Each row below holds a small network's activations on one input, seen along a few directions.
Each table varies a few parts of the input and shows all the possible inputs, shuffled.
A made-up example of a description, with smaller parts first: ring(5) and (point or (values(2) and line(4)) or line(9)).
Shared parts are said once, and a part with two or three values counts as separate values.
In the rows, 128 means zero.

Other details of the inputs shift rows strongly along three fixed directions, in all tables alike. That doesn't count.

A family of inputs:
row 1: [134 103 118 107 113 128 178  90 119 167 142 111 192 174]
row 2: [ 69 133  83 123 186 136 106  88 162 120 131 167  66 132]
row 3: [123  86 138 117 107 168 105 200  82 134 141 138  77 150]
row 4: [128  78 139 124 113 173  94 186  75 136 133 127  73 152]
row 5: [129  84 147 106  91 166 105 185  91 124 146 135  69 155]
row 6: [130 157 110 139 149  94 144  62 177 122 118 130 157 122]
row 7: [177 172 155 148 106 102 108 143 150  98  99 119 134  80]
row 8: [130 155 106 145 158  87 148  69 172 125 119 127 156 119]
row 9: [132  73 147 121 107 163  98 181  79 131 134 126  66 157]
row 10: [131 158 111 134 151  94 145  60 174 119 120 130 156 120]
row 11: [ 73 127  89 126 171 113 125 100 175 108 145 174  58 139]
row 12: [ 74 130  93 120 162 119 120  94 182 104 144 178  59 140]
row 13: [ 74  79  91  93 149 172 138 114 104 161 160 147 102 185]
row 14: [ 78 123  96 123 184 117 117  84 166 107 139 160  56 141]
row 15: [136 157 189 164  94 101 105 125 142  83  99 111 145  67]
row 16: [ 74 130  92 116 176 113 125  99 174 104 148 166  55 136]
row 17: [120 140 129 141 142 132  74 172 136  90 114 152  39  93]
row 18: [177 168 149 162 131 108  98 142 132 107  88 112 137  75]
row 19: [178 170 153 152 115  96 109 150 142  98 104 115 132  78]
row 20: [182 163 157 160 123 100 100 136 135 100  95 110 131  82]
row 21: [134 107 123 103 118 130 179  88 118 162 146 108 191 175]
row 22: [177 121 154 124  86 139 138 183  81 147 126  97 173 123]
row 23: [123  87 137 119 114 184  90 181  78 140 132 130  79 150]
row 24: [126 165 106 132 141  90 153  77 184 120 127 136 158 118]
row 25: [ 88  92 144 121 102 116 186  93 113 154 151 105 203 153]
row 26: [125 141 144 131 131 132  76 158 147  77 121 152  34 103]
row 27: [129 107 109 109 113 118 188 112 123 168 154 113 192 168]
row 28: [178 171 154 157 135 110 100 141 129 103  93 108 137  76]
row 29: [118 176  96 129 157 103 148  87 172 132 122 138 166 104]
row 30: [129 106 109 118 130 131 178 102 110 174 141 115 198 168]
row 31: [ 73 127  87 121 171 110 124  99 175 109 144 168  58 136]
row 32: [177 126 160 124  98 156 127 165  75 151 116  91 178 127]
row 33: [118 179 101 124 162 105 150  85 170 128 126 135 165 106]
row 34: [172 131 151 126  85 151 132 180  86 153 123  99 179 123]
row 35: [176 125 158 121  91 139 140 183  82 145 127  94 173 125]
row 36: [173 178 150 163 130 121  93 139 134 110  88 120 144  76]
row 37: [128 169 177 165 111 115  99 134 132  94  95 112 153  54]
row 38: [ 81  66 100 105 142 152 148 113 112 155 162 148  95 197]
row 39: [132 160 179 170 111 103 104 138 131  90  97 109 149  56]
row 40: [129  79 141 118 115 172  96 184  72 133 135 127  73 150]
row 41: [121 123 104  98 122 137 179 112 115 174 151 117 201 158]
row 42: [132  76 152 119  99 171  96 173  87 128 135 135  71 163]
row 43: [124 113 102 108 121 126 185 116 118 172 151 115 198 162]
row 44: [121 122 105 106 120 139 181 115 116 176 149 123 203 161]
Description of these inputs: line(4) and (point or (values(2) and line(5))).
Question: Changing only the line(4) part turns row 18 into row 1. The same change can be made to row 17. Which row results?
Answer: row 7
Question: Changing only the line(4) part turns row 41 into row 22. The same change can be made to row 33. Which row results?
Answer: row 35
Question: Which other rows does row 38 become when the line(4) part takes its other values? List them by row number.
Answer: row 30, row 36, row 42
Question: Start at row 26 and move only the line(5) part, one step at a time. The first step leads to row 5. Which rows follow, in order?
Answer: row 7, row 24, row 12
Question: Which other rows agree with row 16 in the line(4) part? List them by row number.
Answer: row 8, row 9, row 11, row 14, row 19, row 20, row 25, row 27, row 31, row 38
